These are the activations of a small neural network, seen along a few directions. Each row is one input.
Each table varies a few parts of the input and shows all the possible inputs, shuffled.
Descriptions start from the smaller parts, as in this example, which fits no table here: one of 3 separate values, together with either a single point or one of 9 places along a line or (one of 6 places along a line, together with one of 8 places around a ring).
Shared parts are said once, and a part with two or three values counts as separate values.
(in the rows, 100 means zero)

A family of inputs:
row 1: [120,165,118,40,7,102,90,37,10,17,149]
row 2: [75,101,85,127,92,101,101,130,105,110,94]
row 3: [101,176,117,28,12,104,84,21,10,5,133]
row 4: [100,87,118,101,111,107,99,118,123,116,98]
row 5: [100,69,121,102,131,108,93,99,111,115,102]
row 6: [95,106,72,123,96,91,113,101,116,106,97]
row 7: [103,88,76,115,110,93,94,98,113,120,92]
row 8: [106,83,88,99,111,92,88,120,123,119,90]
row 9: [77,107,77,137,89,87,106,119,105,104,101]
row 10: [74,78,142,118,107,116,101,123,102,112,90]
row 11: [103,172,109,28,17,107,101,31,8,33,140]
row 12: [104,77,114,96,121,94,90,112,119,115,98]
row 13: [120,98,68,114,116,87,125,91,115,106,86]
row 14: [77,95,105,122,102,100,88,136,106,115,88]
row 15: [102,94,69,115,98,78,109,102,118,105,93]
row 16: [119,76,114,95,149,115,109,94,111,108,103]
row 17: [121,89,87,94,131,98,102,111,120,113,86]
row 18: [121,93,73,107,123,98,113,96,115,114,87]
row 19: [120,83,110,91,144,104,105,104,115,109,96]
row 20: [95,80,127,103,119,118,102,105,115,111,101]
row 21: [77,85,134,116,104,108,97,134,105,113,87]
row 22: [97,96,97,109,108,99,89,116,120,118,92]
row 23: [94,102,82,120,101,96,98,102,115,116,96]
Describe the family of inputs behind these rows.
> either one of 3 separate values or (one of 4 places along a line, together with one of 5 places along a line)
Change only the place on the line of 5 in row 14. List by row number the other rows that result.
> row 2, row 9, row 10, row 21
Change only the place on the line of 4 in row 15. List by row number the other rows that result.
> row 6, row 9, row 13

A family of inputs:
row 24: [138,117,86,71,113,96,114,68,88,91,105]
row 25: [103,60,119,115,133,92,93,126,135,125,87]
row 26: [83,91,144,72,96,121,82,84,70,88,110]
row 27: [85,68,49,153,144,85,110,147,165,148,61]
row 28: [140,126,54,86,94,85,110,71,85,86,111]
row 29: [100,68,153,91,123,124,102,110,115,100,101]
row 30: [84,146,53,106,29,78,103,94,64,57,111]
row 31: [90,139,88,97,41,88,95,73,69,79,110]
row 32: [97,90,160,82,118,131,102,105,82,94,98]
row 33: [98,62,74,141,138,98,102,141,155,151,82]
row 34: [83,133,120,86,70,101,87,81,73,82,125]
Describe the family of inputs behind these rows.
> either one of 2 separate values or one of 9 places along a line
What sort of input is row 28?
> one of 2 separate values

A family of inputs:
row 35: [98,53,69,140,173,102,110,127,153,150,69]
row 36: [111,139,89,63,61,89,83,83,71,71,104]
row 37: [99,102,161,64,84,125,83,82,64,69,116]
row 38: [100,55,100,153,156,104,112,170,153,154,62]
row 39: [109,45,90,144,180,90,106,138,177,162,85]
row 40: [96,107,166,61,108,128,106,66,52,76,125]
row 41: [96,47,99,145,161,91,97,152,178,172,75]
row 42: [72,113,172,70,86,126,81,93,51,77,120]
row 43: [92,113,173,62,101,134,103,69,61,76,118]
row 44: [123,130,77,53,76,84,101,67,71,66,114]
row 45: [101,137,85,64,52,86,76,94,72,68,113]
row 46: [103,139,49,126,57,72,129,56,66,73,111]
row 47: [84,145,56,127,37,74,116,70,78,70,107]
row 48: [77,45,77,144,145,98,94,151,155,160,66]
row 49: [86,53,80,143,150,105,102,141,159,160,62]
row 50: [102,149,51,97,48,86,96,81,74,79,110]
row 51: [96,146,55,124,52,77,125,59,76,71,103]
row 52: [118,112,119,54,75,105,96,63,78,66,112]
row 53: [89,152,49,93,38,84,90,92,73,75,120]
row 54: [111,51,86,146,172,101,124,154,159,140,75]
row 55: [111,114,123,63,66,103,81,75,69,70,108]
row 56: [88,109,175,77,89,130,89,80,57,81,116]
row 57: [90,37,98,148,151,85,92,162,178,174,83]
row 58: [118,142,43,93,66,83,111,67,66,80,115]
row 59: [96,53,75,143,165,107,106,129,163,153,64]
row 60: [109,101,159,59,92,129,96,70,70,67,119]
row 61: [74,143,53,127,28,70,108,80,79,67,117]
row 62: [107,56,93,145,166,108,121,157,164,144,67]
row 63: [118,136,85,54,70,91,98,71,80,66,108]
row 64: [112,152,52,91,56,93,110,70,74,79,110]
row 65: [89,101,158,66,77,120,74,94,60,67,122]
row 66: [88,48,94,146,144,98,110,179,158,151,72]
row 67: [113,96,153,59,102,122,98,67,56,68,123]
row 68: [119,110,114,47,82,100,100,60,67,63,119]
row 69: [98,119,123,61,63,102,72,87,60,69,111]
row 70: [108,49,99,147,171,97,104,141,182,168,77]
Changing only one part turns row 61 into row 46. The same change can be made to row 66. Which row results?
> row 54
Describe the family of inputs behind these rows.
> one of 4 places along a line, together with either one of 3 separate values or one of 6 places along a line
Change only the place on the line of 4 in row 63. List by row number the other rows that result.
> row 36, row 44, row 45
List by row number the other rows that have the place on the line of 4 in common with row 55.
> row 36, row 37, row 38, row 41, row 47, row 49, row 50, row 56
Change only the place on the line of 6 in row 63. List by row number the other rows that result.
> row 43, row 51, row 52, row 60, row 64

A family of inputs:
row 71: [116,125,97,63,77,101,111,51,57,63,112]
row 72: [116,60,82,110,155,98,98,125,150,140,72]
row 73: [80,124,72,125,55,82,95,101,88,91,106]
row 74: [75,131,120,85,53,109,97,77,55,68,114]
row 75: [82,110,86,125,87,95,100,128,105,110,98]
row 76: [84,61,106,136,129,105,94,158,143,139,77]
row 77: [80,50,130,143,148,105,100,141,137,145,81]
row 78: [89,129,156,57,55,117,74,77,50,61,125]
row 79: [116,123,50,99,73,82,116,74,98,85,110]
row 80: [119,109,63,103,111,88,110,96,112,106,94]
row 81: [130,123,131,37,82,115,92,57,54,53,131]
row 82: [113,54,108,117,175,102,114,115,149,138,80]
Describe the family of inputs behind these rows.
> one of 2 separate values, together with one of 6 places along a line
Changing only the choice among 2 separate values turns row 71 into row 74. The same change can be made to row 79. Which row results?
> row 73
Change only the choice among 2 separate values in row 78. List by row number the other rows that result.
> row 81

A family of inputs:
row 83: [99,172,131,34,9,94,61,73,27,46,133]
row 84: [80,109,26,141,72,59,88,77,91,126,99]
row 85: [82,77,157,122,87,72,73,142,120,132,88]
row 86: [86,113,136,146,117,121,143,111,92,105,104]
row 87: [111,95,25,101,82,86,101,135,123,82,96]
row 88: [36,103,106,149,82,134,113,149,97,96,94]
row 89: [126,156,149,26,57,107,95,28,32,38,144]
row 90: [138,87,122,66,171,118,98,120,138,137,79]
row 91: [102,96,42,129,117,86,112,38,116,118,116]
row 92: [104,36,167,116,140,106,111,86,112,116,85]
row 93: [96,76,96,74,139,118,74,150,124,128,58]
row 94: [141,81,44,95,128,100,132,91,127,76,105]
Changing only one part turns row 83 into row 89. The same change can be made to row 87. Which row results?
> row 94
Describe the family of inputs behind these rows.
> one of 2 separate values, together with either a single point or one of 5 places around a ring
Change only the place on the ring of 5 in row 92. List by row number the other rows that result.
> row 86, row 90, row 91, row 94
